These are the activations of a small neural network, seen along a few directions. Each row is one input.
Each table varies a few parts of the input and shows all the possible inputs, shuffled.
Descriptions start from the smaller parts, as in this example, which fits no table here: line(6) and (point or line(9) or (values(3) and ring(8))).
Shared parts are said once, and a part with two or three values counts as separate values.
In the rows, 128 means zero.

Table:
R1: [108 134 136 142 125 146 135 137 116 125 126 122 124 120 151 117 122 129
 136 126]
R2: [106 129 130 144 121 134 120 155 110 121 139 126 129 132 146 136 123 145
 119 128]
R3: [140 115 123 129 134 132 145 123 138 114 133 110 133 115 127 119 132 129
 122 130]
R4: [128 127 127 133 139 132 139 131 115 105 136 110 130 125 135 124 141 138
 117 128]
R5: [147 101 120 131 112 120 137 113 141 137 131 121 133 118 125 115 126 130
 139 137]
R6: [120 191 152  43 140 111  63 135 148 147  85 221 137 183  71 155  81  73
 126 114]
R7: [146 109 117 141 118 120 138 116 146 143 135 113 121 115 123 130 133 128
 133 131]
R8: [151 106 118 124 129 123 143 113 147 118 135 109 137 116 117 120 132 128
 125 134]
R9: [132 107 119 136 113 127 127 141 140 136 139 125 134 121 131 128 117 136
 125 134]
R10: [110 139 130 153 131 134 131 138 109 126 133 115 112 125 146 137 139 137
 127 121]
R11: [123 122 130 141 121 130 132 131 109 125 132 123 124 128 143 119 136 140
 131 132]
R12: [109 140 131 152 131 142 135 138 123 131 129 114 113 116 148 134 129 127
 132 120]
R13: [120 119 124 141 118 127 121 149 117 126 142 125 130 131 140 133 126 145
 119 132]
R14: [135 118 120 146 123 128 138 125 138 140 133 114 117 115 132 130 133 128
 132 127]
R15: [144  99 113 133 110 110 123 131 134 134 144 123 136 130 119 131 128 146
 123 139]
R16: [123 129 125 150 128 128 133 132 116 131 136 115 113 124 140 135 141 138
 127 125]
R17: [147 102 120 133 113 111 134 113 126 133 135 121 131 126 123 118 137 140
 134 138]
R18: [127 127 129 132 139 141 143 131 129 109 132 110 131 117 137 120 130 128
 122 126]
R19: [118 200 166  33 150 128  91  92 129 149  62 215 147 171  83 134 100  69
 153 114]
R20: [113 139 134 135 142 147 142 137 122 105 129 110 129 117 144 122 127 128
 122 122]
R21: [135 119 119 147 124 120 134 124 124 135 138 115 115 123 130 133 143 138
 127 129]
R22: [105 130 131 143 121 142 124 156 123 126 135 125 130 123 148 132 112 134
 123 126]
R23: [136 111 124 137 117 121 134 122 118 129 134 123 127 126 133 117 137 141
 132 135]
R24: [151 106 117 126 130 114 139 113 131 113 139 109 135 124 114 123 143 139
 119 135]
R25: [122 122 130 139 121 139 136 131 124 130 128 122 126 119 145 115 125 129
 136 129]
R26: [114 138 133 136 142 138 137 137 108 101 133 110 128 127 142 126 138 138
 117 124]
R27: [109 133 135 144 125 137 131 137 102 120 130 122 123 130 149 121 133 140
 131 128]
R28: [133 108 118 138 114 119 123 141 126 131 143 125 132 130 129 131 127 147
 121 136]
R29: [140 116 121 130 135 123 140 123 123 110 137 110 132 124 124 123 143 139
 117 132]
R30: [143  98 115 132 109 118 127 131 149 139 140 123 138 122 121 128 118 136
 128 137]
R31: [146 110 116 142 120 111 134 115 132 138 140 113 119 123 121 133 143 138
 128 133]
R32: [135 111 124 136 116 130 138 122 133 134 129 122 129 118 135 114 126 130
 137 133]
R33: [123 129 126 149 127 137 136 132 130 135 132 114 114 116 142 132 131 128
 132 123]
R34: [131 203 158  31 181 129  91  95 149 112  75 204 150 166  67 137 120  67
 133 108]
R35: [124 202 151  67 172 123  87 100 152 167  71 205 117 170  83 155 121  66
 140 112]
R36: [119 118 125 140 117 136 125 149 131 131 138 125 132 122 142 130 115 135
 124 130]
What is each input in this table made of?
Answer: values(4) and (point or (values(2) and line(4)))
The inputs of R33 and R36 match in every part but the values(4) part. If R12 is changed in the same way as R33 into R36, which row does it become?
Answer: R22
Which other rows does R2 become when the values(4) part takes its other values? List them by row number.
Answer: R10, R26, R27
Which other rows does R7 become when the values(4) part takes its other values? List them by row number.
Answer: R5, R8, R30
Which other rows does R20 become when the values(2) part takes its other values? List them by row number.
Answer: R26
Which other rows does R23 become when the values(2) part takes its other values? List them by row number.
Answer: R32
